Here are a small network's activations along a few directions, averaged over the inputs that share one value of a field.
Values that are neighbours, or in one group, have similar rows; names and order tell nothing.
In the rows, zero is written as 128.

Other fields shift rows strongly along two fixed directions, in all tables alike. That doesn't count.

Field T:
t16: [122 152  90  94  72  86 146  66 144 125 149]
t13: [145 124 164 151 187 131  84 179  15  30  88]
t20: [176  68 171 178 202 175 133 130 142 133  81]
t15: [142 111 201 108 158 201  95  93 173 107  83]
t10: [115 152  81 135 103  35 158 183 108 178 145]
t18: [ 71 138 142 116 119 107 105 124  98  48 120]
t3: [192 138 130 143 152 194 136  80 120 144  99]
t17: [167  97 153 131 132 162 116 176 160 145  81]
t4: [ 87 106 111 165 155 139 188  98 166 179 149]
t6: [153 184 141 111 117  83  54 154  87   8 108]
t2: [114 166  74 119 100 107 176  85  84 131 133]
t14: [137 139 189 147 124 184 140 123 131 143 125]
t8: [123 139 139 108  77  80 185 159 137 189 208]
t1: [ 66 165  79 112  55  70 207  65  93 233 218]
t9: [100 115  76 160 134 115 129 122 138 177 116]
t12: [152  81 138 106 142 214 136 121 236 203  87]
t19: [130  97 171 107 156 207 169 104 247 190 132]
t11: [123  59 138 138 175 136  39 144 126  21 104]
t7: [166 194 124 121  82  82 107 150  69 106 177]
t5: [ 79 136  49 110 117  53  61 204  90  70 159]
Each value of T is a pair of two hidden parts, and every pair occurs once (5 first parts, 4 second parts).
Changing only the second part turns t8 into t7. t20 has the same second part as t8; what does that change turn t20 into?
Answer: t3
Changing only the second part turns t16 into t11. t2 has the same second part as t16; what does that change turn t2 into?
Answer: t4
Changing only the second part turns t18 into t5. t14 has the same second part as t18; what does that change turn t14 into?
Answer: t17

Field W:
w15: [129  96 168 146 169 147  77 113 110  38  82]
w18: [142 136 149 135 118 160 204  72 163 234 172]
w16: [138 151 133 107 112 158 145  90 175 136 103]
w5: [124 148 102 111  74  38 116 191 104 147 180]
w20: [132 197 100 115  80  96 160 121  89 186 177]
w13: [166 158 140 103 121 129 118 134 120 114 139]
w6: [146  52 166 176 226 247 124 103 164  93  30]
w12: [116 137 133 144 128 126 169 147 125 184 131]
w14: [118 118  91 108  98 108 121 142 158 170 167]
w17: [128 110 154 111 128 106  95 188  95 103 142]
w9: [112 128  82 141 126 146 213  79 213 245 143]
w8: [ 94 141  69 122 117  27  68 178  64  62 161]
w11: [148 134 115 134 122 148 124  90  98 120 109]
w1: [126 125 134 125 128 184 157  48 187 162  83]
w2: [115  99 148 130 156 142  47 185 105  25  84]
w10: [135 114 143 169 156 160 122 110 102  76  94]
w7: [ 79 127 108 119 129 102 126 127 117 133 154]
w3: [150 135 181 136 139 160 128 129 154 119 117]
w4: [105 152 120  89  86  66 125 145 103  93 192]
w19: [158 101 123 140 148 111 122 168 115 121 100]
Each value of W is a pair of two hidden parts, and every pair occurs once (5 first parts, 4 second parts).
Changing only the second part turns w9 into w6. w14 has the same second part as w9; what does that change turn w14 into?
Answer: w2
Changing only the second part turns w18 into w20. w10 has the same second part as w18; what does that change turn w10 into?
Answer: w11
Changing only the second part turns w5 into w3. w8 has the same second part as w5; what does that change turn w8 into?
Answer: w15
